Each row below holds a small network's activations on one input, seen along a few directions.
Each table varies a few parts of the input and shows all the possible inputs, shuffled.
Descriptions start from the smaller parts, as in this example, which fits no table here: one of 3 separate values, together with either a single point or one of 11 places around a ring or (one of 6 places along a line, together with one of 8 places around a ring).
Shared parts are said once, and a part with two or three values counts as separate values.

Rows:
row 1: [ -1  -5   5  -3   5   2   6 -19 -14   6  -3   6 -11   9 -15  -6   3  -3
  10  23]
row 2: [-16   4  -6  23  -9  -1  -1 -20  -7 -11   0  -3  -7  -8  -6  12  -9  16
  -2   9]
row 3: [ 73  -3 -79  -7  31 -44 -37  90 -34   8 -29 -12  -8  14  23 -37   2 -39
  14 -80]
row 4: [-13   6  13   5 -13   6   1   2  22  -8   7  -4  14 -11   7   7  -2  10
 -12  -4]
row 5: [  0  -7  -3   5  11  -4   4 -32 -29   7  -4   8 -25   5 -15   1   1   1
  13  27]
row 6: [ -4  -8  13 -14  -2   8   6  -8  -1   5   0   6   1   6  -7  -2   3 -10
  -2  19]
row 7: [-10  11   6  11  -9  -2   1  -6   6  -5   3   2   2  -6   3   7  -4  19
  -7  -3]
row 8: [  0  -5  29 -28  -3  17  10  10  27   8  11   4  18   4   4  -2  11 -14
  -6   1]
row 9: [-13   7 -13  31  -5  -7  -3 -27 -12  -6  -6  -3 -17 -11 -12  12  -9  21
  -1  16]
row 10: [ -1  -6  20 -20   7  12   9   0  13   7   8   3   8   5   4   0   6  -9
   3   7]
row 11: [-14   5  16  -2 -13  13   3  11  31 -11  14  -7  25  -7  14   7  -2   7
 -10 -15]
What do these inputs look like to the network? -> either a single point or (one of 2 separate values, together with one of 5 places along a line)
Which other rows does row 6 become when the place on the line of 5 takes its other values? List them by row number. -> row 1, row 5, row 8, row 10

Rows:
row 12: [-21 -23  50 -24  15  35  14 -16  15  12   0  -9  16  -4  -2 -22   4 -29
 -15  31]
row 13: [-47  10  26  14 -11  21   3 -10  23  -7  12 -15  30 -21  22  13 -16  24
 -28  -8]
row 14: [ -9  20 -12  53 -21 -12  -4 -24  -7  23  -1 -22 -29 -34 -29   2  15  30
 -11   0]
row 15: [ 83 -14 -59 -48  35 -37 -30 100 -15   7 -11  -2  10  35  28 -37  18 -54
  36 -66]
row 16: [ 14 -10  -7  -6   7   1  20 -31 -11   2 -13  28 -34  23 -28   4  -6  -2
  28  43]
row 17: [  75   13  -77    4   13  -45  -35  106   10  -22  -27   -3    5    5
   38  -18  -12  -17    5 -102]
row 18: [-33   8   9  22 -18  -1  -2 -24 -14 -14  14  -4   7 -18  10  13  -5  28
 -15  -7]
row 19: [ -4   2 -52  55 -24 -22  -2 -40 -40 -21   1   0 -44 -17 -22  34 -10  24
  15   1]
row 20: [-19  -7  18 -30   0   7   0 -17 -27  28  22  -5  10  17 -11   4  23 -12
   9  32]
row 21: [-21  -4  63 -53   4  37  19   5  66   1  11  11  47  25   7  -1   0  -6
   1  48]
row 22: [  7 -12 -25  15  22  -9   1 -39 -55  13 -32   8 -44  17 -38 -18 -10  -9
  19  49]
row 23: [-26  17  66  -3 -21  23  16 -10  55 -21  24  13  27 -29  25  27  -1  21
 -43 -20]
What do these inputs look like to the network? -> one of 2 separate values, together with either a single point or one of 5 places along a line
The inputs of row 17 and row 15 match in every part but the choice among 2 separate values. If row 18 is changed in the same way as row 17 into row 15, which row does it become? -> row 20
A walk changes only the place on the line of 5. It starts at row 19 and steps to row 14. List the rest of the walk in order. -> row 18, row 13, row 23
Which other rows does row 12 become when the choice among 2 separate values takes its other values? List them by row number. -> row 13

Rows:
row 24: [ 48   2 -56  17  37 -31 -18  25 -22  10  -6  -6 -13  -2   4 -25  37 -19
  11 -31]
row 25: [-89  12  54  25 -28  32  28 -96  10 -23  11  17  14 -20 -26  51 -37  55
   7  84]
row 26: [ 23  -1 -29  -7  -9  -6 -28  69  12  14 -20 -12  10 -12  26 -20 -13 -11
  -5 -48]
row 27: [ 75   5 -67 -26   6 -36 -32 116  -7  25 -26 -18  -7   8  41 -25   4 -29
  -7 -90]
row 28: [-14  -8  -5   6 -10 -11 -11   6  -6  16 -20  -4   2   1 -15  -6  -6  17
  16   9]
row 29: [-36  -4  62 -33  -7  47  30 -14  50 -11  31  10  39  11   8  22   1   4
 -23  41]
row 30: [ 47   1 -75  22  44 -32 -22  11 -66  -1 -33   4 -46  -3  -4 -16 -18 -29
   8 -14]
row 31: [  71  -12 -118    8   39  -65  -52   64  -78   13  -28  -24  -28   27
   17  -20  -15  -49   42  -47]
row 32: [-95   1  97  -9 -43  67  32 -73  59 -24  32  -2  54   8  -2  40 -32  29
 -32  55]
row 33: [-17  -7  31 -33  -4  27   6  12  35   4  18   5  30   2  18 -23  16 -19
  -1 -31]
row 34: [ 91   6 -88   6  24 -56 -36  88 -27  20 -32 -18 -22   7  23 -35   2 -30
  28 -72]
row 35: [-14 -27   8  29 -11  13  13 -72 -25  -8   6  -6 -40 -20 -33  14  19   2
   9  70]
row 36: [ -5   4  17  -7   5  -6  21  10   6   6  18   2  11   0   8  12  31  17
 -12 -15]
row 37: [-20  14  68  -2 -14  24  21 -35  19   3  20   3  17 -22 -11  10   7  26
  -6  21]
row 38: [ 33   2  -8 -35   4  -2 -10  81  27   8  11 -23  26  19  22 -22   1 -17
   9 -64]
row 39: [ 13  15 -22  19  17 -18   3 -34 -35   1 -21  20 -43   2 -29 -17  -7 -10
  17  20]
row 40: [-35  10  46  20 -11   3  14 -68   5  -1   4  28 -16 -12 -31  22  -3  46
 -18  34]
row 41: [ -45    0   54   43  -20   39   25 -120   -6  -17   12    4  -44  -13
  -56   26    7   31  -16  103]
row 42: [-96   7  83   4 -39  38  35 -79  35 -38  29   9  26   4  -6  59 -11  49
 -19  68]
row 43: [ 64 -19 -53 -47  20 -27 -19 109  13   3  -4  10  28  15  46 -47  17 -63
  -9 -91]
What do these inputs look like to the network? -> one of 4 places along a line, together with one of 5 places along a line
The inputs of row 28 and row 25 match in every part but the place on the line of 5. If row 33 is changed in the same way as row 28 into row 25, which row does it become? -> row 32
Which other rows does row 29 become when the place on the line of 4 takes its other values? List them by row number. -> row 35, row 37, row 40
Which other rows does row 39 become when the place on the line of 5 takes its other values? List them by row number. -> row 30, row 31, row 35, row 41
